Here are a small network's activations along a few directions, averaged over the inputs that share one value of a field.
Values that are neighbours, or in one group, have similar rows; names and order tell nothing.
(in the rows, 128 means zero)

Other fields shift rows strongly along two fixed directions, in all tables alike. That doesn't count.

Values of P:
p13: [108 121 126 139 117 141 126 120 151 117  90 108 155  93 115]
p10: [ 67 116 108  78 157  83  95 133 184 110 144 154 166  96 160]
p20: [106 122 128 107 156  81  95 159 177 125 154 139 112 122 139]
p9: [139 133 134 157 132 174 143 134  98 130 118 111 117 132 123]
p4: [148 123 124  84 166 118 116 159 110 131 201 135 107 143 164]
p3: [157 136 146 181  73 172 185  99  91 154  93 126 126 136 108]
p12: [157 140 146 184 101 151 155 117 121 132  66 112 120 113 129]
p24: [191 143 147 161 109 151 152 140  87 138 120 111  90 154 122]
p19: [112 122 118 139 118 142 145  94 100 133  90 125 157 110 125]
p7: [104 115 112 127 125 143 132 108 125 148  90 131 166 110 120]
p5: [114 127 126  94 152 123 114 135 136 122 151 144 139 116 154]
p16: [100 126 133 133 147 138 121 131 145 114 127 114 132 110 135]
p17: [139 135 138 136 134 139 121 128 137 113 130 106 121 137 123]
p2: [152 144 138 159 107 123 140 147 127 144 106 114 122 124 112]
p15: [ 80 107 116 100 133  97 117 136 173 121 139 157 141 111 122]
p14: [ 78 121 121 149 120 132 127 117 169 107  83 110 163  78 122]
p22: [178 136 130  76 181 101  79 159  67 128 241 143  59 226 143]
p25: [174 145 136 127 114 155 145 121  97 121 118 125 129 141 136]
p23: [ 64 107 116  85 147  57  90 145 184 118 188 152 118 136 135]
p21: [179 135 142 128 119 143 146 129  86 141 158 137  63 184 110]
p11: [ 71 117  99 103 136  89  97 121 171 129 131 152 187 104 113]
p18: [198 153 134 141  99 165 166 114  81 127 113 115 131 142 124]
p8: [175 126 133 124 160 119 110 159 121 135 173 129  72 168 135]
p1: [125 128 134 147  95 128 141 115 124 132 124 126 117 137 119]
p6: [ 84 123 116 144 103 135 140  78 138 131  53 124 192  77 111]
The values of P form 5 separate groups.
Which other values are in the same group as p10? Give them in the order they are listed.
> p4, p5, p25, p18
Which other values are in the same group as p13? Give them in the order they are listed.
> p9, p16, p17, p14
Which other values are in the same group as p6? Give them in the order they are listed.
> p19, p7, p22, p11
Which other values are in the same group as p1? Give them in the order they are listed.
> p3, p15, p23, p21
